A small network was shown many inputs. Here are its activations along a few directions, one row for each input.
Each table varies a few parts of the input and shows all the possible inputs, shuffled.
A made-up example of a description, with smaller parts first: values(3) and (point or line(9) or (line(4) and ring(5))).
Shared parts are said once, and a part with two or three values counts as separate values.

Other details of the inputs shift rows strongly along two fixed directions, in all tables alike. That doesn't count.

Table:
r1: [ -7  -7  -3 -18  -5  22  16  20 -37 -29   6 -24 -11  19  23   2]
r2: [ -8   6   5  14  13 -14   1  -2   5   3   6  11   6   3  -3  -3]
r3: [-5  6 -2 -1 24 -9 -5 -1 11 16 -3 16  3 -3  2 -9]
r4: [-9 10  3 17 23 -9 -5 -4  7  5  5 14  5  2 -3 -7]
r5: [ 6 -3  6 -7  3 -3  1 -1 16 13 -3  7  0 -2 -8 -7]
r6: [-10   7   3   5  15 -12   4 -13  -2   7  -3   7   0   1  -9  -2]
r7: [ -5  -7  10 -10  22  15   8   8 -11   8  13  -3 -33 -11  25  -3]
r8: [  1   0   0   7   1  -4  -5 -23   7  10  -3   0  -1 -13 -17   7]
r9: [  3  -6   8  -6   2   0  -2  -2  14  14  -4   3  -1 -10  -4  -4]
r10: [ -4   9  -1   8  13 -12   8 -14  -4  10   1   8 -12  -1  -6  -1]
r11: [  8 -12 -16 -17 -27   5  -6  16   1  -9 -11 -13  23   2   7   8]
r12: [ 14   4   2  -4   0  -2  -4  -6  19  16  -3   8  -6  -2  -9 -11]
r13: [ -2  -3   5  14   4  -5  -2  -6   5   3  10   3  -8 -10  -1  11]
r14: [ -4   2   4  -4  17 -11   3  -1   7  17   2  12  -6  -5   4  -5]
r15: [  2  -6  -5 -14 -24   8   7  10 -13 -24 -11 -19  19  20  -4   0]
r16: [  3  -1   3  17   1  -5  -7 -14  15   9   6   5   2 -13 -12   5]
r17: [  0   1 -14   3 -17  -5   6  22 -12 -21  -1  -6  20  19  11   2]
r18: [ -7   5  -7  18  15  -6 -11  -5   4   4   6   7   7  -9   4   6]
r19: [ -1  -8 -19 -15 -14  -2  -3  18  -8  -8  -6  -9  18   0  19  11]
r20: [  8 -11  11 -13 -23  26  12  23 -18 -30  16 -27 -12  19  15  -4]
r21: [  6  -6  12  -5   0  20   5 -16 -11   2  16 -17 -39 -12   2   5]
r22: [  8  -7  -3 -21 -23  12  -8  18   2 -11 -12 -16  20   9   5  -4]
r23: [  2   5   5  17   7 -12   4  -5  10   6   6  13  -8   1  -8  -1]
r24: [ 12 -11  11 -14   0  20   3  -3   0  10  17 -12 -38 -16  13   2]
r25: [ -4  -9  23   6   9  11  13   3  -9  -2  21  -6 -35  -7  11   4]
r26: [ -2   3 -22  -8 -12   4   3  16 -22 -24 -11 -12  19  22   9   1]
r27: [  4   5 -14  -2 -29  15  -6  18 -16 -25  -2   9  22   6  10  -1]
r28: [ -9  -3  15   8  21  15   9   5 -14  -3  22  -5 -30  -7  20   0]
r29: [ -5   6   0   9  -1 -13 -12 -19  16   8 -21   6  28  -3 -28  -2]
r30: [  0  14  -5   3  -2   6  -7 -16  -6   4  -6  23   1 -12  -9  -3]
r31: [11  0 -2 -2 -1 -7  2 -3 18 16 -5 10 -2 -3 -9 -7]
r32: [  3  -1 -24 -16 -12   2   0  29 -11 -15 -11  -6  20  18  20  -3]
r33: [ -1   3 -19   3 -12   1   0  25 -12 -25  -3  -6  25  22  13  -1]
r34: [ 11  -7  20 -17   6  19  10   1   1   9  17  -7 -39  -4   8 -10]
r35: [ -6  -8  19  -4  10  12  15  -8 -16   1  11 -10 -38  -7   5   6]
r36: [  2   3  15  12   4   2 -10 -10  15   5   4   2   1  -5 -13  -7]
r37: [ -4   2  -1   8   6 -10  -6 -20   4  10  -5   4  -2 -12 -13  12]
r38: [  2  -3  -3   0   6 -11  -8  -8  15  19  -3  10  -1 -16  -2   8]
r39: [  4 -11  -2 -17 -22  18  23  19 -33 -28   6 -25 -21  19  17   8]
r40: [  6  10  -5  21  -4 -21  -9 -10  26   7 -10  17  28   4 -26  -6]
r41: [  5   3   4   5   1  -2   9 -15   3   7  -1   2 -14   0 -15  -3]
r42: [  2   0 -12   2 -27  -9  -9  16   9 -23 -17  -4  54  24 -13  -3]
r43: [  7   1 -26 -11 -26 -17  -9  22   9 -11 -28   3  48  20  -3   1]
r44: [-13   7   3   7  23  -1  -3 -13  -5   8  -3   4  -5  -7  -3  -1]
r45: [-3  1 12 11  7 -7  4 -1  6 -1  7  7 -4  4 -6 -1]
r46: [-11   5   7  17  15 -13  -4  -6   7   8   3  10   6  -7  -3   0]
r47: [-10  11 -16  13   6 -24 -16 -20   9  11 -16  11  30  -8 -17   9]
r48: [  4  -2  20  -7   6  17  11 -13  -8   0  13 -12 -36   0  -4  -6]
r49: [ -6   9  -2   8   5 -22  -8 -16  13   6 -19  13  25   6 -26  -1]
r50: [ -7   1   4  -2  17 -10  -2  -3   8  19  -2  10  -2 -13   4  -2]
r51: [  1  -1   8  -4  12 -11   1  -3  14  16  -2  13  -6  -4  -5  -4]
r52: [ 12   0  -9  -2 -31   7  -2  18  -2 -26  -4 -14  22  23   0  -4]
r53: [  8  -7  -6  -2 -26  13  -8  11  -4 -21   3 -20  14   7   5   6]
r54: [-12   4   5   5  15  -7   2 -13  -5   8  -2   2  -4  -7  -4   2]
r55: [ -4   8 -21   6  13 -19 -24  -6  20  18 -17  18  32 -11  -3   2]
r56: [  0   3 -12  -8 -27   0 -17   3   2 -19 -27 -14  47  17 -17  -2]
r57: [  7   0   5 -14   0  25   8   3 -13   8  16  16 -39 -20  21  -5]
r58: [  3  -3   4  -8  12   2  18   6  -7  12  15   3 -37  -6  19  -2]
r59: [  8   9   5   5   3  -1  -1 -21   9   9  -2   3 -11   0 -20  -8]
r60: [ -2  -3   7  -3   9  -8  -4  -2  13  16  -6   9  -1 -10  -3   0]
r61: [ -6   3  -4  17   8 -12  -6  -7   4   5   7   6   6 -10   1   9]
r62: [ -7  -2   1   1  18  13   6 -10 -20   2  15  -9 -33 -13  14   9]
r63: [  3 -18  10 -10 -24  27  16  26 -23 -30  14 -29 -12  11  20   4]
Description of these inputs: values(3) and (point or (line(4) and line(5))).
The inputs of r54 and r46 match in every part but the values(3) part. If r39 is changed in the same way as r54 into r46, which row does it become?
> r23
Change only the values(3) part in r60. List by row number the other rows that result.
> r25, r35
Change only the line(5) part in r12. List by row number the other rows that result.
> r31, r32, r43, r58
Change only the values(3) part in r27. List by row number the other rows that result.
> r30, r57

Table:
r64: [ -7  -5   4  11  19 -11   1 -10   9  16   9   2  -8 -14   1   8]
r65: [ -7   9   5   8  22 -14  -4  -3   9  11   4  16   1  -1   1  -6]
r66: [  3  -2  -2  -2  -3 -13   1   0  15   5 -15  -2  18  11 -15  -3]
r67: [ -4   8  -3   1  24  -2   1 -11   2  16  -1  12 -14  -8   0  -7]
r68: [ -1  -6   2 -15   4  21  11   4 -24  -2  12 -16 -34  -8  24   2]
r69: [  4 -11   5 -23 -23  21   5  14 -15 -16  -4 -21  -1   5  10   1]
r70: [  8  10   7   7  11  -2  -1 -13  15  19   7  16 -13  -6  -9 -15]
r71: [  2   1   2  -7  -6  -7 -13  -5  14   3 -15  -4  19   3 -13  -1]
r72: [  0  -1   2  -8   7  18  17  13 -22  -6  21  -5 -33   0  28  -5]
r73: [ -2  11 -30  -2 -17 -21 -10  14   1 -11 -22  14  50  16  -1   1]
r74: [ -9   1   0   6  23 -18   5  -6   9  15  -5   7  -2  -2  -5  -1]
r75: [  0  -6 -26 -25 -25   8  10  29 -28 -29 -13 -14  16  21  20   8]
r76: [  1   5  13  10  11  -1   7 -24   3   5   1   4 -17   0 -22  -7]
r77: [ -8   1 -22  -1 -16 -10 -21  11   4 -11 -22   3  58   4  -2   5]
r78: [ 11 -10  -5 -24 -29  15   8  10 -17 -14  -4 -19  -8   5   9   7]
r79: [  2  -8   8 -11 -22  21  13   2 -24 -26   4 -30 -15  10   3   5]
r80: [  6 -16  21 -13  -5  31  14   5 -14  -4  25 -17 -42 -13  16   2]
r81: [  1 -12   2 -11   1  20  17   5 -26  -4  24 -10 -44 -14  28  13]
r82: [  3  -1  14   6  11  -2  -9 -16  20  17   8   4 -10 -14 -12   0]
r83: [ -7   1 -21  -1 -12 -14 -24  11   7 -13 -19  -1  56  10  -2   7]
r84: [  4   1  15  11  10  -1  -6  -6  18  12  10   8 -14  -8  -6  -4]
r85: [ -7   5   7  16  21  -4  -5  -6   9  15   6  20  -7 -17   3  -2]
r86: [ -9   4 -10  -3   3 -16 -17  -1   7   2 -19   2  31   3  -5   3]
r87: [ -6   4  -7  10   6 -12 -14   8   9  -3  -5   9  23   3   3   2]
r88: [ -1   7  -7  14  11 -11  -5  -6   7  12   2  22  -4 -13   2   5]
r89: [  6 -17  -7 -23 -35   9   8  26 -13 -26 -11 -35  19  20  10   8]
r90: [ -7   5   6  13  25 -19   7  -5  10  17   8  13  -9  -5   0  -3]
r91: [  9   6   6  13   9   2  -7 -11  18  17   7  14 -14 -13  -8  -8]
r92: [  8   5 -14  -7 -12 -12  -6  -5  12   4 -22  11  23   8 -18  -2]
r93: [  5 -10   3 -22 -17  20  11  19 -14 -17  -4 -15  -2  14   9  -5]
r94: [  1   6  10  24   2  -3  -4 -18  12   1   5   8  -4  -3 -19  -3]
r95: [ -3 -13  -6  -2  -9   5  10  29 -16 -20   8 -17   1  10  25  10]
r96: [  3  -5   8   9   5  -9  -3 -12  21  16   4  -1  -1 -11 -13   4]
r97: [ -8  11   7  29  20  -6  -2 -17   1   6  10  13 -10  -8  -8   4]
r98: [-10   2   7   1  18  -2  -3 -13   1  17  -2   9 -10 -17   0  -1]
r99: [-10  11   2  14  21  -9   2 -17  -4   6  -3   9  -3   1 -17  -1]
r100: [ -8  -4 -14 -11 -28  13   4  19 -36 -38  -9 -31  20  22  10  12]
r101: [ -9   5   6   3  30 -10  -1 -11   8  17  -1  12 -11  -4  -4  -4]
r102: [ -9   0 -12   2   1 -22  -9   0   8   5 -19  -2  31   2  -7   5]
r103: [  3   4  -3  -6  -3 -11 -11  -1  17   1 -20   3  28  13 -17  -6]
r104: [ -9   5 -22  -7  -9 -12 -12  13   2 -10 -31   7  54  15  -5  -3]
r105: [  8 -16  -8 -10 -36   9   6  36  -9 -31  -2 -27  20  22  15   6]
r106: [  0   3  -1  12 -13  -2  -9 -16   8  -9  -6  -4  20   2 -21   3]
r107: [ -6  -8  13   4   4  25  18  -2 -32 -14  29 -21 -41  -5  18  13]
r108: [  4   6 -12  -4 -21 -15 -16  14  15 -13 -20   2  52  24 -12  -8]
r109: [  9   3   5   6   7   4  -9 -19  17  19   6   7 -12 -19 -12  -4]
r110: [ 12  -8  12 -14  -7  20  25   8 -18  -3  25  -6 -50   0  18  -2]
r111: [ 10  -8  10 -18  -7  26  11   0 -15  -1  11 -20 -37  -6  13  -2]
r112: [  4   1  15  11   7   4  -4  -6  15  13   8  13 -12 -13  -7  -6]
r113: [  3   2  10   9   8 -15   5  -6  19  15   4   8  -2   1 -11  -7]
r114: [ -8   9 -20  -1 -11 -15 -13  18   3 -13 -22  12  56  15  -1  -6]
r115: [ 11  -7  -6 -22 -18  21   9  16 -15 -15  -3 -17  -6  15  10  -6]
r116: [  1   8  15  16   8  -4   6 -20   4   3  10   8 -15   1 -17 -10]
r117: [ -1  -9 -10 -21 -15  13  11  14 -29 -14   1 -16 -14   2  23  11]
r118: [ -1   9  -5  15  16  -5  -9  -5   9  12   3  17  -1 -12   3  -3]
r119: [  9   1   0   3  -3  -4  -6 -17  15  15   1  11  -5 -16 -13   4]
r120: [  3   5  16   4   9   0   3  -7  12  15   7  15 -12  -6  -8 -13]
r121: [ 13 -10  12  -5  -7  22  17   7 -12  -2  24  -5 -49  -8  17   4]
r122: [ -9  14   4  21  18 -12   2 -14  -3   3   6  14   0   2 -11  -3]
r123: [ -2   3  -3   8  17   1  -7 -14   4  16   8   9 -10 -19   3   1]
What do these inputs look like to the network?
> values(2) and ring(5) and (point or line(5))
The inputs of r87 and r84 match in every part but the values(2) part. If r114 is changed in the same way as r87 into r84, which row does it become?
> r120
The inputs of r65 and r108 match in every part but the values(2) part. If r81 is changed in the same way as r65 into r108, which row does it become?
> r119
Change only the values(2) part in r123. List by row number the other rows that result.
> r109
Change only the values(2) part in r110. List by row number the other rows that result.
> r73
Which other rows agree with r105 in the values(2) part and the ring(5) part? List them by row number.
> r84, r91, r94, r112, r121

Table:
r124: [  6  -8 -21  -3 -35   7  -1   4 -16 -22  -8 -32  28   8  -5  19]
r125: [ 11  -4  -5   3 -18  -1   1  25  12  -9 -13  10  23  18  -9  -4]
r126: [ -5   6   2  12  -6  -9 -30 -10  16 -11 -15  -2  42  10 -25   4]
r127: [-17 -12 -23 -23   2  -8   6  27 -21 -15 -17 -11  19   7  29  10]
r128: [-11   6 -21  14  -1   2   6  25 -23 -31   5   9  21  19  20   3]
r129: [ 11   1  -6 -18 -25   7   3  32  -8 -10 -20  -9  18  25   3  -7]
r130: [ 16   5 -14   2  -9 -20 -12   8  34  -1  -8  21  34  15 -15 -12]
r131: [  2  -8  -8   9 -28   7  -2  12  -7 -29  -5 -36  29  18  -2   5]
r132: [  0  -6  26 -21   3  29  22   3 -36 -17  23 -27 -53  16  11   1]
r133: [ -1  20  24  16  17 -20   1 -34  15  28   1  22 -25 -11 -24 -14]
r134: [ 13  16  11  -1  28 -17  -4 -20  32  39   7  24 -25  -8 -13 -21]
r135: [-18  18  -1  37  38 -10 -15 -14   6  16  12  24  -4 -21   6  -2]
r136: [ -2   1 -13  -8 -28  -7  -8  -5   1 -16 -30  -4  27   3 -10   1]
r137: [-17   1  -1   8  35 -24  -5 -14   5  34   9  21 -11 -28   8  16]
r138: [-19   3  13  20  42 -23  -5  -5  16  26  11  16  -9 -19  11   3]
r139: [  6  -7  24 -25   1  28  29   7 -22   3  23 -14 -43   2  15 -16]
r140: [ -2   3 -20  10  -4 -16 -10 -22  14   3 -31  -7  35   3 -30   2]
r141: [  7 -18  25 -13  -4  33  35  14 -17 -11  35 -10 -44   2  16 -11]
r142: [ -1   0   8  -5  19   0  -1 -29  21  31  -8  17  -7 -24 -17 -14]
r143: [-12  15 -22   0   2   0   2  21 -32 -20  -4   1  19  20  23  -3]
r144: [  6 -12 -11 -25 -34  18  -1  12 -10 -10  -2 -15  24  -2   6   6]
r145: [  3  -3  -2  -4 -22   4 -13  12  14  -9 -10  -7  46   4  -6 -10]
r146: [ 12   6  11  13  20 -13 -19 -17  44  32  10  19 -12 -18  -8 -13]
r147: [  3   5 -11  -1 -19  -3   8   6 -13 -18 -12 -26  22  28 -11  -3]
r148: [  1 -13  30  -3   6  28  24   0 -23 -22  33 -14 -53  11   5   6]
r149: [ -3 -15  19 -21   9  33  16 -11 -27 -12  14 -24 -56  -4   9   9]
r150: [ 10   4   2  -5  27 -10  -9 -29  36  39  -2  23 -26 -23  -9 -11]
r151: [  4  -8   1  -3 -42   7  14  22 -16 -42   1 -13   9  25   5   1]
r152: [  2 -12  21 -14   2  31   9 -13 -27  -5  29 -21 -55 -14   7  21]
r153: [-17  15 -19  -2  12 -38  -7  16   3   4 -24  13  50  19   3  -2]
r154: [  3 -11  32   2 -11  24  16   1 -17 -14  29 -22 -54 -11  21   1]
r155: [  2   8   9  13  -3 -13 -10 -34  13  21   1  15 -11 -28 -19   9]
r156: [-13  16 -10  26  35 -10 -13 -26  -3  27  12  30 -11 -33   3  11]
r157: [-13  -7 -11 -10  15  28  18  13 -46 -18  14 -11 -40  -8  43   7]
r158: [  7   3  23  21  21  -2 -11 -11  32  34   2  18 -19 -22 -13  -7]
r159: [-11 -13 -12 -11  -8  -4  20  46 -25 -34   5  -9  19  28  34   9]
r160: [  2   4 -15  25 -15 -20  -3  -5  15 -14 -16  -1  49  24 -33  -1]
r161: [ 17  -1 -21 -15 -20  -6 -20   2  19   8  -7   5  23  -4   0   6]
r162: [  5   0   8   1  21   0  -3 -16  22  35 -14  18 -24 -23 -14  -5]
r163: [ 10   2 -21  -3 -25  -8 -24   8  19   9 -30  10  46  -3 -16  10]
What do these inputs look like to the network?
> ring(5) and (values(2) or line(6))
The inputs of r140 and r160 match in every part but the ring(5) part. If r157 is changed in the same way as r140 into r160, which row does it become?
> r128
The inputs of r134 and r130 match in every part but the ring(5) part. If r129 is changed in the same way as r134 into r130, which row does it become?
> r125
Which other rows agree with r137 in the ring(5) part? List them by row number.
> r124, r144, r152, r155, r156, r161, r163
Change only the values(2) part in r153. List by row number the other rows that result.
> r143
Change only the ring(5) part in r133. List by row number the other rows that result.
> r136, r151, r154, r155
Change only the values(2) part in r128. List by row number the other rows that result.
> r159
Change only the line(6) part in r146. List by row number the other rows that result.
> r126, r131, r145, r154, r158
